These are the activations of a small neural network, seen along a few directions. Each row is one input.
Each table varies a few parts of the input and shows all the possible inputs, shuffled.
A made-up example of a description, with smaller parts first: values(2) and (point or ring(9) or (line(4) and ring(8))).
Shared parts are said once, and a part with two or three values counts as separate values.
In the rows, zero is written as 128.

Table:
row 1: [112 113 159 154  96 131 161 111  96  93 107 117]
row 2: [122 116 130  86 142 138  92 134 167 148 131  96]
row 3: [121 118 141  75 145 151 123 142 142 129 146  93]
row 4: [153 180  91 105 175 161 105 181 173 197 189 145]
row 5: [126 168  98 103 164 151  76 210 157 208 174 129]
row 6: [114 130 133 193 131  75 135  85  61 119 109 124]
row 7: [142 129 122  85 154 150 118 104 180 135 144 117]
row 8: [153 106 117 112  98 132 135 112 164  92  98 163]
row 9: [116 114 150 163  94 115 133 102 116 113  88 119]
row 10: [135  95 133 113  88 119 108 141 152 105  86 146]
row 11: [108 127 143 184 133  90 162  95  44  97 130 123]
row 12: [127 136 117 191 141  87 163  60  77 107 122 143]
row 13: [134  95 142 103  89 134 137 148 128  87 104 143]
row 14: [126 171 110  91 163 159 110 218 135 189 191 123]
row 15: [130 123 134 162 104 128 161  75 130 101 101 137]
Q: The inputs of row 7 and row 3 match in every part but one. If row 12 is changed in the same way as row 7 into row 3, which row does it become?
A: row 11
Q: What do these inputs look like to the network?
A: values(3) and line(5)
Q: Which other rows does row 9 become when the values(3) part takes its other values? List them by row number.
A: row 1, row 15
Q: Which other rows does row 5 become when the values(3) part takes its other values? List them by row number.
A: row 4, row 14

Table:
row 16: [160 108 120  74 137 166 159  47 210  90 124 136]
row 17: [141 119 142  34 141 161  37 219 195 177 147  94]
row 18: [181 120  86 117 107 146 132  64 235 112  97 179]
row 19: [143 140 113 235 119  54 154  75  43  93 107 191]
row 20: [ 89 149  89  98 181 135  78 184 129 206 170  95]
row 21: [ 82  50 188 145  39  95 139  86  98  46  29  91]
row 22: [101 172 144 186 174 116 116 110  89 195 162  77]
row 23: [104  57 190 123  40 134 190  97  81  22  58 112]
row 24: [112 114 139 207 148  33 137  46  32  99 102 116]
row 25: [144 103 118  94 138 135 108  35 219 115  90 115]
row 26: [131 203 118 208 147 131 138 140 100 188 162 148]
row 27: [152 126 147  15 145 185  94 231 190 146 181 118]
row 28: [175 138 115  49 115 166  68 252 209 176 145 160]
row 29: [102 159  91  79 182 163 133 198 124 170 205 115]
row 30: [118 184 143 166 174 150 168 125  81 158 194  94]
row 31: [121 176  62 116 154 143 105 216 141 201 169 165]
row 32: [132 124 138 185 146  73 186  61  19  66 133 134]
row 33: [117  62 160 174  16 118 161 118 109  45  29 164]
Q: What do these inputs look like to the network?
A: values(3) and (point or line(5))
Q: Which other rows does row 20 become when the line(5) part takes its other values? List them by row number.
A: row 17, row 21, row 22, row 24
Q: Which other rows does row 30 become when the line(5) part takes its other values? List them by row number.
A: row 23, row 27, row 29, row 32

Table:
row 34: [143 104 102 147 110 100 160  47 145  80  88 168]
row 35: [150 121 131  64 115 176 103 190 181 136 137 147]
row 36: [136 140  97 157 147  97 158  70  96 124 122 146]
row 37: [134 113 128  63 106 184 120 185 180 135 135 121]
row 38: [121 170 105 183 163 127 117 108 115 170 154 132]
row 39: [122 117 151 150 117 116 147 124  63  99 117 134]
row 40: [121 149 104 111 178 144  95 126 154 165 165 114]
row 41: [123 133 124 168 143 116 137  57  99 125 116 119]
row 42: [102 165 133 164 126 122 135 160  95 162 141 119]
row 43: [105 110 149 152 107 124 166 119  61  97 114 105]
row 44: [166 142  80  73 144 160 112 141 211 159 140 155]
row 45: [112 141 131 170 132 108 110 159  98 165 135 124]
row 46: [136  81 154 138  75  95 135  96 118  55  69 137]
row 47: [103 128 152 149 106 111 154 109  79 114 102 105]
row 48: [149 109 145 158 114 109 167  33 144  74 102 141]
row 49: [119 132 129  91 153 143 106 191 119 143 167 130]
row 50: [111  75 154 143  71 126 167  99 111  52  80 127]
row 51: [128  83 156 141  80 119 148 103 114  53  83 156]
row 52: [142 109 130  70 112 160  87 175 200 154 115 123]
row 53: [130  98 129 159 107 119 139  35 148  82  83 140]
row 54: [110 120 128  97 149 126  89 175 138 160 146 106]
row 55: [130 115 149 146 112  92 134 116  67 101 103 116]
row 56: [103 125 127  92 144 151 124 186 118 141 165 103]
row 57: [130 152 129 160 131 102 115 166  83 149 143 131]
row 58: [153 136 106  84 141 177  93 126 214 160 133 129]
row 59: [100 143 131  91 143 139 113 177 135 158 152 102]
row 60: [142 144 139 168 151 107 165  55  95 117 135 119]
row 61: [118  70 155 148  77 101 130  89 132  72  62 130]
row 62: [134 155  77 101 182 126 115 141 151 165 172 140]
row 63: [134 177  78 173 168 107 137 123 112 169 160 159]
row 64: [158 119 128  59 110 154  91 182 186 138 123 130]
row 65: [109  93 157 140  70 114 156  89 129  70  68 126]
row 66: [132 131 133  64 105 172 110 177 196 152 121 120]
row 67: [121 154 131 164 136 126 127 175  79 147 156 148]
row 68: [140 180 121 183 171 117 145 107 111 161 173 132]
row 69: [104 147 130 166 127 134 147 169  77 145 154 120]
row 70: [171 146 122  82 150 167 119 124 211 152 153 131]
row 71: [113 104 150 156 113  98 129 109  82 117  96 109]
row 72: [127 130 127  86 148 120  93 182 124 144 154 112]
row 73: [139 159 120 110 187 135 123 125 151 157 184 114]
Q: The inputs of row 59 and row 66 match in every part but one. If row 73 is changed in the same way as row 59 into row 66, which row does it become?
A: row 70
Q: The inputs of row 34 and row 63 match in every part but one. If row 48 is changed in the same way as row 34 into row 63, which row does it become?
A: row 68
Q: What do these inputs look like to the network?
A: line(5) and (values(3) or ring(5))
Q: Which other rows does row 69 become when the line(5) part takes its other values? List them by row number.
A: row 37, row 43, row 50, row 56
